[15 24 47 29 80 49  1] -> 24

[9715 3868 3551 3619 3742 2745] -> 3619

[-921  287  562   76 -784] -> 76

[[3244 8099 6930 4813 4989 5858]
 [7128 6342 6644 5686 6099 6488]
 [2613 7228 6350 4921 5528 6342]] -> 4813

[106 556 922 439 724 364  81] -> 364

[4558 2348 2732 8839 5194] -> 4558

[-45 -48  15  32] -> 15

[ 60  44 777 665 466 376 346] -> 346
---
[ -2.4  10.3 -11.1   4.4   3.7  -3.5]: -11.1

[[ 0.11  0.10 -0.10 -0.06]
 [-0.10 -0.17 -0.04 -0.06]]: -0.17

[  1.50   4.77  11.06 -11.21   3.42]: -11.21

[-9.6  1.6  2.6  9.0]: -9.6

[ 1.55 -1.52  1.09  0.96 -1.79]: -1.79

[ 1.435 -0.284 -1.716 -1.423  1.928 -0.971 -0.998]: -1.716
---
82  13  49  83  95   5
13  25  37  19   8  37
out 83

794  313  717  199 out 313

 21  -25   30    9   11   28    2
  9   12   -3   -9  -11    4    6
 -4   20   12   -2    4    0    4
out 11

 73  228   38   23 out 228

220   34  205  196  183  150 out 196

45  79  66  41  59  77  71
18  83  67  28  64  94  69
out 59

1814  1235  2271  1470  8784  5079 out 1470
---
[[ 1.31  1.38 -1.51  2.85  0.69 -2.06]
 [-1.75  5.63  5.14  1.60 -1.31 -0.56]] Out: -0.56

[[ 5.91  4.43 -3.60  0.66 -0.86  2.34]
 [ 0.25  0.31 -0.84  0.07  2.45 -0.19]] Out: -0.19

[[ 2.04  5.89  0.88 -3.37]
 [-0.15  5.43 -1.63 -3.45]] Out: -3.45

[[ 0.09  1.11 -1.84  2.60  4.15  4.30  1.37]
 [ 1.83  2.89  5.82 -2.18  3.79 -3.42 -0.18]] Out: -0.18

[[-0.20 -3.86 -2.00  1.93]
 [ 1.63  5.48 -0.02  2.29]] Out: 2.29

[[ 1.12 -1.81  0.33  3.43  1.88 -0.42  1.56]
 [-1.71 -0.02 -1.13  4.36 -0.75  3.21  5.07]] Out: 5.07

[[-3.42 -2.20  0.52  1.82  0.67  4.38]
 [-4.14 -2.77  0.43 -2.25 -0.86 -1.18]] Out: -1.18

[[ 1.58 -5.77 -3.72 -5.28]
 [-1.37  0.05 -2.06  0.09]] Out: 0.09
---
[-1.54 -1.01  0.75 -2.87 -4.41  1.16]: -1.01
[ 0.95 -0.87 -5.52 -0.35  4.92  0.17]: -0.87
[ 3.37 -2.70 -2.49  1.86 -5.17  4.79]: -2.70
[ 2.15 -3.74 -1.50 -3.43  1.98  4.71]: -3.74
[-1.32  6.01 -2.69 -2.49  5.83  1.42]: 6.01
[-2.54  2.89 -4.63 -1.29 -3.51  2.46]: 2.89
[ 0.74  2.25  5.55  5.29 -0.70  3.57]: 2.25
---
array([[4134, 2699, 9728, 7626, 5472, 6224, 6111],
       [7620, 2699, 8026, 6572, 7561, 4282, 9619]]) value 4134, 9619

array([64, 19, 61, 92, 30]) value 64, 30

array([[112, 222,  76,  22],
       [112, 212,  76,  27],
       [117, 222,  87,  17]]) value 112, 17

array([6, 1, 9, 4]) value 6, 4

array([202,  57,  51,  47,  67, 143, 102]) value 202, 102

array([250, 224, 545, 922]) value 250, 922

array([2391, 3965, 8496, 2588, 3738, 4270, 4831]) value 2391, 4831

array([2, 1, 3, 9]) value 2, 9

array([[8, 7, 4, 2],
       [8, 4, 1, 6],
       [8, 6, 3, 3]]) value 8, 3
---
[[ 2.06 -1.50  0.82  0.37 -0.74]
 [ 2.05 -2.07 -1.16 -1.55 -1.15]] out -1.50

[[-0.08  1.28 -1.05 -2.41  0.88  2.02]
 [ 1.03  0.58  1.26 -0.13  1.31  1.46]
 [ 0.48  1.28  1.89 -1.65  0.88  1.57]] out 1.28

[[ 0.3 -1.0  0.5  0.2 -1.2  0.0]
 [ 0.3  0.8 -2.0 -1.7 -1.0 -0.1]
 [ 1.6 -0.2 -0.2  1.4  0.0 -1.1]] out -1.0

[-0.1  1.0 -1.4 -1.3 -0.2 -0.5  1.1] out 1.0

[-1.58 -1.68 -1.46 -0.82  0.81  1.79] out -1.68

[-150.183   31.676   82.776  146.063] out 31.676
